Questions about the table below.
1) Report the top-left entry.
2) Report the bottom-left entry.
3) Report the first entry of the smallest entry's row.
4) Report the 2nd entry on the diagonal from the top-right corner.
5) Report the second smallest entry.
6) Report the entry in the bottom-right corner.
7) Report the second entry on the main diagonal.
8) Report the 1st entry on the diagonal from the top-right corner.
[[-35  10  35  16 -22 -33  -1  41  51  19 -15 -13]
 [ -3   2  -6 -13  -8   8  21  19   9   3  12  28]
 [-19 -52 -39   9  42  28 -14 -33  -5  42  59  28]
 [-28 -54 -39  -1  16  -6 -42 -50 -20  17  23  -4]
 [ 14 -30 -52 -26  24  46  19 -23 -30  10  55  57]
 [ 14   2 -10 -12  -5  -1  -9 -22 -29 -22 -12  -9]
 [-48 -30   1  10 -13 -43 -45 -17  12  13 -13 -33]
 [ 44  12 -40 -58 -25  20  24 -19 -62 -57 -11  28]
 [ -2  38  49  16 -28 -38  -6  27  22 -20 -54 -45]
 [ -9  34  49  16 -33 -46 -14  25  24 -19 -58 -52]
 [-60 -54  -8  26  10 -39 -65 -38  14  36   6 -38]
 [ 29  13   1   4  15  19   7 -10 -17 -11  -2  -3]]
1) -35
2) 29
3) -60
4) 12
5) -62
6) -3
7) 2
8) -13

a = [-22  51   8   0   0 -21  74 -84 -41  23  65 -34  16  13 -22  -8]
The third entry from the left -> 8
Give the third entry from the right.
13
Give the first entry from the right.
-8
The second entry from the right is -22
The entry just left of 74 is -21
Give the entry just right of the largest entry.
-84

[[ 10 -26 -37 -83 -35  18  64 -23  53  26  40  31  63 -33 -42 -51]
 [ 76  82 -63 -11   9  83 -66   1  50 -32  78 -74 -72  82 -21 -14]
 [ 24  48  10   4 -12 -39  39  -6 -60 -18   5 -37 -23  40 -12   3]
 [ 82 -29 -60  79  31 -75 -38  76  46  36  48  10 -82  14 -24  17]
 [-31  45 -54  23 -71 -20  70  35  56 -75 -42  39  19  66 -23 -57]
 [-33  53   9 -30 -44  81  17   1 -67 -54  23  62  83  73  19  80]
 [ 21 -74   0  -9  31 -76 -44  58  41 -56 -49  28  31  49 -27 -32]
 [-14  34  63  70  63  82  45 -42   4  18  71   4  29  68  32  45]
 [ 35 -10 -59  10 -63  64  61  22 -17  71  67  59  57 -43  38  68]
 [-13  21  59 -62 -76 -30 -51 -32 -77  54  -8  23 -81  70   3   1]
 [-23  33 -77 -29 -34  39  57  25  25 -53   5 -51 -64  25  33  46]
 [ 26 -73 -72 -81 -45 -54  57  45 -73 -48 -43  42  38  11 -34  -6]
 [ 51 -23  58 -26  36  30   3  77  65 -35 -33  11 -13  65   2 -43]]
Find the smallest entry in the first row.
A: -83
Find the entry in the top-right corner.
A: -51
Find the entry directly above -17.
A: 4
Find the entry in the bottom-left corner.
A: 51
The second entry on the main diagonal -> 82
Find the entry in the bottom-right corner.
A: -43
The smallest entry in the first column is -33
Find the 1st entry in reading order.
A: 10
The largest entry in the first row is 64
Find the entry directly below the smallest entry.
A: -11
The 5th entry in reading order: -35
The bottom entry of the column that holds the smallest entry is -26
Find the entry just left of -8.
A: 54
The third entry on the main diagonal -> 10
Find the third entry in reading order.
A: -37
The second smallest entry is -82
Find the third entry from the end, reading row by row.
A: 65
Find the largest entry in the last column.
A: 80
Find the smallest entry in the last column.
A: -57
Find the entry just left of -27.
A: 49
Find the entry just right of 61.
A: 22
